These are the activations of a small neural network, seen along a few directions. Each row is one input.
Each table varies a few parts of the input and shows all the possible inputs, shuffled.
A made-up example of a description, with smaller parts first: one of 2 separate values, together with either a single point or one of 9 places along a line or (one of 4 places along a line, together with one of 5 places around a ring).
Shared parts are said once, and a part with two or three values counts as separate values.
(in the rows, 128 means zero)

Other details of the inputs shift rows strongly along two fixed directions, in all tables alike. That doesn't count.
To show where, the next rows are all for the same input, with only those details redrawn:
[129 172 152  63 127 113 120 158 173  49  48 182 124]
[120 100 105 160 106 109 133 101 118 154 149  76 122]
[117 188 166  74 117  91  85 128 184  57  60 126 154]
[110 139 136 140 100  88  95  90 147 127 127  55 153]
[127  88  93 157 114 122 153 116 109 153 143 105 105]
[146 119 105  79 143 147 177 182 133  79  67 229  75]
[109 140 137 141 100  88  95  89 147 127 126  54 154]
[121 110 112 144 110 110 132 111 127 136 130  94 123]

A family of inputs:
r1: [140 173 173  79 139 164  90 138 135 113  88 179 162]
r2: [113 131 130 141 104  95 107  98 141 128 128  69 143]
r3: [107 142 127 122 112  96  87 115 143 152 143  82 151]
r4: [111 106 127 186 120  87 129 121 115 138 170 102 138]
r5: [113 155 157 131 118 125  66  97 131 160 138  69 184]
r6: [125  98 124 166 113 143 112 103  97 176 141  94 149]
r7: [141 118 117 116 151 181 147 140 106 155 140 153 114]
r8: [148 101 129 165 120 173 140  96  84 164 140 120 135]
r9: [116 160 148 131 117 112  90  87 155 135 145  48 166]
r10: [153 165 149  58 166 185 151 173 144  73  61 223 110]
r11: [162  92 107 125 157 217 178 146  74 173 150 197  92]
r12: [153  64  64 144 163 168 214 179  83 163 176 202  48]
r13: [114 112 127 190 122  89 142 108 119 125 171  86 131]
r14: [128 153 153 111 130  99 124 142 156  71  93 147 132]
r15: [154 125 115  82 146 163 173 179 132  79  65 234  90]
r16: [129 116 110 142 158 127 171 161 117 120 169 170  91]
r17: [143  93 128 163 118 171 127 108  81 177 140 134 140]
r18: [112 159 156 144 124  85  95  94 158 120 158  48 156]
r19: [132 118 133 150 119 148 123 101 111 144 124  99 145]
r20: [115 132 137 141 103 107  88 106 137 143 127  84 167]
r21: [147 114 133 151 135 184 141  96  94 171 159 111 131]
r22: [123 159 146  70 123 109 107 162 164  76  62 180 130]
r23: [124 101 108 157 128 112 135 138 110 166 173 120 120]
r24: [116 200 163  49 134 108  83 148 188  69  84 141 144]
r25: [134 109 101 120 135 149 142 153 113 157 138 163 116]
r26: [143  55  79 166 136 137 188 164  82 159 152 184  76]
r27: [120 209 175  54 135 116  71 136 189  73  85 131 168]
r28: [126 105  97 145 128 131 151 114 119 160 161  93 102]
r29: [126 109 110 145 149 117 162 169 110 130 160 182 100]
r30: [115 137 135 163 143  97 140 118 136 114 171  97 124]
Question: What do these inputs look like to the network?
Answer: one of 5 places around a ring, together with one of 6 places along a line
Question: The inputs of r25 and r15 match in every part but the place on the ring of 5. If r29 is changed in the same way as r25 into r15, which row does it become?
Answer: r13
Question: Change only the place on the ring of 5 in r7. List by row number the other rows that result.
Answer: r5, r6, r10, r19
Question: Change only the place on the ring of 5 in r22. List by row number the other rows that result.
Answer: r2, r3, r24, r28

A family of inputs:
r31: [128 100 123 146 126 106 164 136 103 115 131 162  74]
r32: [128 214 185  74 135 116  71 112 172  75 112 118 178]
r33: [150  80  87 146 151 187 192 137  72 162 150 156  68]
r34: [103 130 126 150 104 112  79 100 137 153 131  71 172]
r35: [132 102 122 141 136 137 120 117 111 188 184  91 116]
r36: [103  87  90 160  95  77 127 114 110 165 170  92 107]
r37: [118 111 153 179 114 118 102  89 107 138 135  69 166]
r38: [125 164 167 109 132 143 114 128 138  92  85 141 142]
r39: [114 126 139 168 128 114  92 111 123 171 155  76 164]
r40: [165  60  77 134 123 177 188 132  91 176 145 160  63]
r41: [123 129 127 142 102 120 114  76 129 163 134  55 156]
r42: [143 161 162  89 136 141 108 125 148 104 135 153 134]
r43: [114 132 155 161 122 101  80 114 128 148 143  72 183]
r44: [123 137 159 168 110 109  88  94 125 131 157  84 188]
r45: [136 175 157  63 158 148 127 192 152  84  68 218 126]
r46: [154  62  91 161 117 152 172 134  85 154 119 156 110]
r47: [134 126 115 106 169 140 194 182 143  52  88 203  71]
r48: [123 195 202  73 126 124  69 109 175  73  83 108 154]
r49: [150 149 141 101 151 161 145 168 133  83  92 237 123]
r50: [104 125 116 147 100 122  96 101 127 168 148  64 159]
r51: [114 133 133 117 105 118  75  93 147 156 150  61 150]
r52: [123 142 142 167 112 126 106  89 118 159 179  76 167]
r53: [115 127 136 148  80  55 101  85 140 130 136  60 135]
r54: [110 166 162  95 111 103  66 134 163  82  72 125 186]
r55: [132  71  63 134 136 175 185 150  87 182 148 167  84]
r56: [133 177 155  51 168 148 131 185 156  85  70 216 124]
r57: [126 153 166 121 136 138 108 125 138  89  79 145 145]
r58: [132  64  83 159 137 110 187 169  82 172 175 176  56]
r59: [150 139 115  71 175 167 158 191 123 113 102 220  89]
r60: [139  77  65 158 133 124 201 143 122 129 140 131  78]
r61: [ 93 183 137  92 126  74  90 142 203  60  94  97 159]
r62: [136  94  82 169 152 132 197 152 117 124 183 152  88]
r63: [154 131 128  91 132 154 149 161 139  87  50 214 113]
r64: [136  89  68 121 135 168 160 145  98 167 145 151  89]
r65: [101 130 119 173 138  76 120 121 152 142 178  41 147]
r66: [110 207 199  78 132 120  77 107 171  68  68 111 172]
r67: [122 106 124 172 107  85 137 107 108 148 195 112 114]
r68: [159 149 120  60 139 160 153 158 141  88  64 198  99]
r69: [128 121 124 160 128 144 139  98 105 170 185 102 141]
r70: [136  96 105 163 100 139 141  96 103 178 143  83 131]
Question: The inputs of r41 and r66 match in every part but one. If r40 is changed in the same way as r41 into r66, which row does it become?
Answer: r48
Question: The inputs of r51 and r42 match in every part but one. If r61 is changed in the same way as r51 into r42, which row does it become?
Answer: r62
Question: What do these inputs look like to the network?
Answer: one of 5 places around a ring, together with either one of 2 separate values or one of 6 places along a line
Question: Change only the choice among 2 separate values in r60. List by row number the other rows that result.
Answer: r53
Question: Change only the place on the ring of 5 in r38. List by row number the other rows that result.
Answer: r45, r50, r52, r70
Question: Change only the place on the ring of 5 in r46. List by row number the other rows that result.
Answer: r37, r43, r44, r54
Question: Change only the choice among 2 separate values in r62. List by row number the other rows that result.
Answer: r67
